These are the activations of a small neural network, seen along a few directions. Each row is one input.
Each table varies a few parts of the input and shows all the possible inputs, shuffled.
A made-up example of a description, with smaller parts first: one of 8 places around a ring, together with either a single point or (one of 2 separate values, together with one of 4 places along a line) or one of 9 places along a line.
Shared parts are said once, and a part with two or three values counts as separate values.

Other details of the inputs vary at random and push rows far along two fixed directions, the same in every table; ignore that.

Rows:
x1: 3  14  -17  12  -17  -2  10  -14  5  -30  -8
x2: 25  -3  -3  -3  7  -12  -16  38  -6  18  16
x3: 12  -28  21  -30  30  7  -24  27  -12  30  5
x4: 8  28  -6  4  -26  4  10  -18  7  -18  5
x5: 29  -2  -24  -17  15  -4  -13  33  -8  13  -2
x6: 27  6  -2  -15  12  4  -16  38  -10  10  9
x7: -16  12  2  21  -30  -5  17  -39  8  -12  1
x8: -14  15  -18  18  -12  -6  11  -3  2  -13  -7
x9: 27  -3  -2  -13  19  -4  -14  38  -6  1  9
x10: -1  -12  21  -15  -1  14  8  -15  13  3  -20
x11: 6  19  -2  7  -21  -2  9  -13  6  -30  2
x12: -39  -23  8  6  11  2  8  -27  -2  10  -12
x13: -13  16  -10  21  -9  -8  10  -1  4  -19  -4
x14: 7  8  -23  7  -21  -11  10  -17  10  -29  -10
x15: 15  22  1  5  -30  -5  8  -23  6  -21  1
x16: 10  3  -8  -4  18  -7  -9  49  -8  12  11
x17: -2  21  -8  15  -25  -3  7  -10  2  -3  4
x18: 11  25  -4  7  -26  1  7  -20  8  -21  5
x19: 3  17  -9  10  -13  -5  11  -12  6  -32  -5
x20: 33  3  0  -14  10  2  -19  35  -9  10  11
x21: -11  11  -8  20  -8  -13  11  -1  4  -21  -3
x22: -48  -34  32  -27  36  34  4  -43  -8  35  -6
x23: 29  -8  -12  -11  16  -7  -15  37  -10  4  -1
x24: -59  -42  31  -8  39  17  3  -38  -8  34  -12
x25: -1  -16  12  -8  12  3  -15  7  -10  37  6
x26: 8  11  -23  9  -18  -10  13  -18  8  -28  -10
x27: -8  13  -3  19  -15  -6  9  -3  4  -19  5
x28: -10  -29  -6  -7  18  -10  -12  8  -3  22  -8
x29: 3  19  -10  12  -13  -2  9  -11  6  -32  -5
x30: 29  3  0  -13  11  2  -20  37  -9  7  8
x31: 37  6  0  -20  9  10  -6  42  2  13  -10
x32: 2  19  -7  10  -14  0  11  -12  9  -33  2
x33: 39  5  2  -16  4  -2  -22  29  -10  17  8
x34: 14  -8  -3  -3  15  -15  -13  49  -5  6  12
x35: 40  -1  5  -17  12  6  -9  39  4  9  -10
x36: -16  -6  -3  -8  6  13  6  -19  -4  4  -10
x37: -15  -4  6  -4  9  11  3  -19  -2  -2  -8
x38: -35  -11  -6  14  -4  -5  15  -42  8  -4  -14
x39: 23  -26  23  -33  32  14  -13  30  -2  33  -13
x40: 38  8  -2  -19  3  1  -20  30  -11  19  8
x41: -17  -1  3  -8  9  13  5  -16  -4  2  -7
x42: -53  -48  43  -16  29  25  -2  -54  -10  57  -5
x43: -28  -12  10  6  13  4  7  -10  1  4  2
x44: 27  -5  -2  -15  15  -6  -17  40  -4  0  9
x45: -11  19  -6  16  -15  -3  12  0  3  -14  5
x46: 7  17  0  6  -26  -3  9  -16  9  -27  4
x47: -59  -42  24  -6  33  19  2  -39  -8  38  -16
x48: -5  12  -2  18  -18  -9  11  -5  5  -15  8
x49: -56  -40  36  -17  31  29  4  -47  -8  56  -1
x50: -58  -46  41  -14  34  20  2  -39  -9  40  -4
x51: -8  19  -6  16  -18  -2  12  -3  4  -10  7
x52: 19  0  -4  0  10  -7  -15  44  -8  16  14
x53: -23  -13  23  -9  8  19  3  -35  -1  5  -4
x54: -11  8  -16  22  -12  -10  9  -5  5  -19  -7
x55: -41  -14  3  14  -6  -2  14  -36  6  -8  -14
x56: 0  10  -2  16  -30  -11  5  -12  6  -9  4
x57: 13  22  -3  6  -26  -4  9  -20  9  -24  6
x58: -9  9  0  17  -19  -11  10  -3  6  -20  5
x59: -6  7  -24  21  -14  -14  8  -9  10  -16  -8
x60: -13  15  -7  19  -10  -6  13  0  6  -20  5
x61: 2  14  -9  8  -17  -6  8  -10  8  -32  -5
x62: 13  -8  -6  -1  16  -17  -17  47  -7  7  3
x63: -9  17  -4  19  -16  -5  10  -2  4  -17  5
x64: 34  1  1  -13  11  0  -19  34  -8  8  12
x65: 26  1  -4  -12  18  1  -16  39  -7  4  9
x66: 38  2  0  -15  8  -1  -20  30  -5  12  12
x67: -4  -6  20  -10  -3  11  -2  -33  -1  11  -2
x68: -2  11  -3  15  -24  -11  8  -9  9  -12  9
x69: -14  -16  2  -5  2  5  3  -21  0  -4  -11
x70: 20  -7  0  -3  7  -13  -15  43  -6  13  15
x71: 18  -7  -23  0  15  -14  -18  40  -5  17  -1
x72: 19  -15  16  -22  7  2  -19  7  -8  24  4
x73: 6  16  -25  10  -19  -5  11  -17  8  -26  -10
x74: 11  19  -1  4  -29  -5  8  -19  11  -25  5
x75: 8  13  -24  10  -17  -7  11  -18  9  -28  -10
x76: -15  19  -12  16  -9  -6  12  1  2  -16  -4
x77: 2  17  -18  12  -18  -1  10  -13  5  -28  -8
x78: -11  11  -5  18  -10  -11  14  -1  6  -22  5
x79: 38  2  4  -17  10  8  -9  40  3  11  -10
x80: -22  -9  13  2  3  9  2  -20  0  20  5
x81: 20  -3  -2  0  11  -8  -15  42  -7  14  15
x82: -9  15  -28  16  -15  -10  10  -7  7  -11  -8
x83: 12  -19  15  -30  32  17  -20  24  -16  40  8
x84: -21  -15  24  -11  6  16  5  -38  0  8  -1
x85: -20  -12  14  3  4  7  1  -21  1  18  6
Each input here is: one of 5 places along a line, together with either a single point or (one of 2 separate values, together with one of 8 places along a line).
Q: Changing only the place on the line of 5 turns x13 into x76. The same change can be made to x60. Which row results?
A: x16
Q: Changing only the place on the line of 5 turns x80 into x49. The same change can be made to x71. Which row results?
A: x82
Q: Changing only the place on the line of 5 turns x26 into x14. The same change can be made to x9. Which row results?
A: x44
Q: Change only the place on the line of 5 in x54. List by row number the other rows that result.
A: x8, x12, x47, x55
Q: Change only the place on the line of 5 in x23. List by row number the other rows that result.
A: x1, x36, x69, x77
Q: Change only the place on the line of 8 in x34. List by row number the other rows that result.
A: x28, x55, x56, x58, x62, x68, x70

Rows:
x86: -4  10  -12  16  -13  -10  8  -2  6  -17  0
x87: 0  21  -10  8  -24  4  17  -28  12  -33  -11
x88: 13  10  -3  0  -12  -1  1  -3  4  -8  0
x89: 6  19  -1  7  -20  2  9  -10  7  -20  2
x90: 11  27  -18  19  -19  -13  7  19  5  -23  6
x91: 12  -19  -2  -10  25  -6  -20  38  -11  28  4
x92: -49  -34  22  -7  21  15  4  -43  -4  30  -9
x93: 20  -7  8  -16  16  3  -15  26  -7  15  6
x94: 20  -10  6  -17  15  1  -15  23  -6  16  4
x95: -57  -25  25  -1  14  18  13  -49  -1  17  -8
x96: -38  -24  29  -12  9  22  10  -56  2  17  -10
x97: 8  22  -2  8  -21  3  10  -8  7  -19  3
x98: -5  14  -10  16  -13  -9  8  0  5  -20  2
x99: 23  -8  3  -17  12  1  -17  24  -8  20  4
x100: 15  12  -5  0  -13  -2  -1  0  1  -6  4
x101: 21  -17  11  -22  24  4  -20  29  -9  24  3
x102: -4  10  -12  15  -13  -11  8  -2  5  -19  1
x103: -3  10  -17  11  -8  -5  10  -3  5  -20  -9
x104: -2  5  -7  10  -5  -8  3  7  2  -11  0
x105: 14  -15  -5  -9  24  -7  -21  38  -13  29  8
Q: Changing only one part turns x90 into x97. The same change can be made to x105. Which row results?
A: x100
Q: What is each input in this table made of?
A: one of 2 separate values, together with either a single point or one of 9 places along a line
Q: Change only the choice among 2 separate values in x94. List by row number the other rows that result.
A: x102
